Each row below holds a small network's activations on one input, seen along a few directions.
Each table varies a few parts of the input and shows all the possible inputs, shuffled.
Descriptions start from the smaller parts, as in this example, which fits no table here: one of 4 places along a line, together with either a single point or one of 9 places along a line or (one of 2 separate values, together with one of 5 places around a ring).
Shared parts are said once, and a part with two or three values counts as separate values.
In the rows, 128 means zero.

Other details of the inputs vary at random and push rows far along two fixed directions, the same in every table; ignore that.

A family of inputs:
x1: [119 142 128 114 121 163 145 135 150 130 138 132 137]
x2: [113 159 121 114 129 154 172 133 153 150 106  95 182]
x3: [136 181 192 160 158 130  71 102 107 101 132 187  64]
x4: [ 96 147 132 116 144 127 160 146 125 117 142 131 129]
x5: [120 170 106  78 119 140 167 137 134 137 106  94 160]
x6: [ 84 147 118 110 114 126 121 112 122 117 107 128 147]
x7: [ 92 171 178 154 120 122  69  97 140 107 102 157  96]
x8: [162  83 203 181 150  84  50 106 114 123 162 171  78]
x9: [114 155 126 125 117 141 162 147 120 116 134 130 132]
x10: [150  54 131 142 130  95 126 132 122 169 148 122 164]
x11: [158  91 144 173 140  92  86 138  93 119 157 169  90]
x12: [ 96 172 158 113 152 159 130 125 161 116 138 151 106]
x13: [190  92 158 189 132  93  50 136  88  90 132 159  61]
x14: [131 156 105 107 120 130 146 123 137 131 117 104 110]
x15: [155  55  99 136 111 109 143 122 106 146 160 120 135]
x16: [142 172 165 147 141 164  79 124 146  96 107 148  71]
x17: [114 147  93 100 126 155 182 128 140 129  98  87 140]
x18: [177  61 148 158 123 104  88 129 115 137 123 114 131]
x19: [ 60 149  79  96 103 130 175 145 136 123 104 101 174]
x20: [172  22  75 105 113  99 154 147 101 156 128  83 199]
x21: [101 154 139 105 116 154 181 133 150 149 120 101 175]
x22: [193  97 183 179 123  85  29 116 110 126 141 148  72]
x23: [142  17  91  97 131  87 163 140 103 165 167 104 199]
x24: [117 189 122 110 139 158 157 124 131 122 106 122 152]
x25: [ 80 169 129 103 148 151 175 116 142 127 132 122 115]
x26: [117 173 112 115 137 175 150 136 163 130 115 122 145]
x27: [173  58  93 118 111 109 106 149 135 153 148 107 142]
x28: [161  63 117 124 114 106 133 130  97 143 156 127 161]
x29: [124 219 155 158 144 151 113 130 125  88 111 158  81]
x30: [155  65 116 155 137  99 112 116 104 145 158 144 105]
x31: [124 214 148 153 148 159 115  99 135  99 111 151  68]
x32: [ 98 143 105  95 137 162 174 144 161 151 129 121 163]
x33: [121 205 135 120 125 137 130 146 130 104 108 125  94]
x34: [129  19  73 118  95  91 117 134 141 152 137 124 177]
x35: [ 64 171 105 111 113 140 147 104 143 115 100 121 122]
Description of these inputs: one of 5 separate values, together with either a single point or one of 6 places along a line.
Changing only the choice among 5 separate values turns x16 into x13. The same change can be made to x27. Which row results?
> x33
Which other rows does x10 become when the choice among 5 separate values takes its other values? List them by row number.
> x3, x11, x30, x32

A family of inputs:
x36: [113 113  98 108 116 118 154 128 120 135 121 108 156]
x37: [134 120  98 109 116 125 151 135 121 136 115  99 154]
x38: [159 115 155 154 141 119 103 122 117 127 143 142 100]
x39: [196  53 144 165 136  87  80 125  92 134 163 147 107]
x40: [182  61  82 143 123 106 125 146 103 130 159 125 113]
x41: [108 128 113 118 120 130 129 118 138 130 118 122 134]
x42: [112 119 121 124 127 125 147 132 129 135 131 124 147]
x43: [110 160 136 128 127 130 124 120 122 111 118 138 116]
x44: [159 132 172 154 143 122  83 120 123 118 143 154  80]
x45: [111 136 141 119 137 131 137 124 136 134 139 135 125]
x46: [114 135 139 125 138 138 131 116 140 134 136 139 125]
x47: [127 167 143 129 126 138 113 127 136 114 112 130 106]
x48: [107 131 124 118 123 128 134 133 135 129 127 127 139]
x49: [168  35 136 163 131  80  93 121 100 143 169 147 119]
x50: [109 137 127 126 126 136 125 123 140 127 123 135 132]
x51: [103 175 160 137 142 143 126 117 133 113 126 149 103]
x52: [108 102  97 105 121 133 162 135 142 150 131 111 176]
x53: [129 165 154 137 140 145 127 127 132 119 122 134 110]
x54: [155 107 138 144 124 114  94 134 121 125 134 136 114]
x55: [109 110 100 114 116 119 154 128 127 138 120 107 154]
x56: [111 131 124 129 123 123 133 124 127 124 121 127 131]
x57: [111 127 128 121 132 138 137 123 140 135 133 132 139]
x58: [111 108  99 104 122 125 171 140 124 144 132 110 176]
x59: [101 177 152 138 133 140 120 120 133 109 117 146 105]
x60: [131 125 112 114 116 127 134 133 133 133 116 106 136]
x61: [119 116 122 115 134 124 157 128 122 140 141 124 149]
x62: [107 138 123 118 121 124 126 123 133 123 120 124 124]
x63: [131 148 139 133 133 138 132 133 131 124 121 126 125]
x64: [134 135 138 123 133 136 131 135 135 131 130 125 128]
x65: [122 186 154 140 134 148 118 126 134 109 109 137 101]
x66: [127 111  90 108 113 127 164 138 130 145 113  89 165]
x67: [132 113  99 105 124 131 170 147 126 145 125  99 175]
x68: [110 137 124 126 123 133 121 119 139 124 120 132 127]
x69: [185  52 136 161 129 101  79 125 113 137 154 143 117]
x70: [131 146 139 125 131 137 126 136 136 125 124 127 125]
x71: [123 181 146 134 129 152 109 117 143 110 105 136 101]
x72: [126 167 140 136 127 139 121 125 131 114 109 128 110]
x73: [134 142 139 125 138 147 133 123 142 135 129 127 125]
x74: [159 120 142 151 129 114  93 129 108 117 130 142 108]
x75: [131 113 104 114 119 138 146 138 140 143 120 108 161]
x76: [140  82 117 136 121 102 117 131 107 132 142 134 141]
x77: [119 159 113 131 137 141 136 129 123 104 133 148  84]
x78: [132 124 108 118 116 135 132 125 138 134 113 110 139]
x79: [108 156 154 128 137 135 120 123 136 120 132 145 110]
x80: [112 117 122 116 125 124 141 135 134 136 134 124 147]
x81: [107 177 158 131 142 142 126 118 125 111 127 150 105]
x82: [132 152 125 123 125 134 132 131 123 120 113 120 129]
x83: [105 104  94 100 113 121 160 139 136 143 125 103 170]
x84: [163 103 144 154 130 120  86 124 125 125 136 145 109]
x85: [134 151 138 124 137 140 138 132 124 125 126 126 129]
Describe the family of inputs behind these rows.
> one of 2 separate values, together with either a single point or (one of 4 places along a line, together with one of 6 places along a line)
Changing only the choice among 2 separate values turns x51 into x53. The same change can be made to x76. Which row results?
> x74
Changing only the choice among 2 separate values turns x44 into x45. The same change can be made to x63. Which row results?
> x42
Which other rows does x59 become when the choice among 2 separate values takes its other values? List them by row number.
> x65
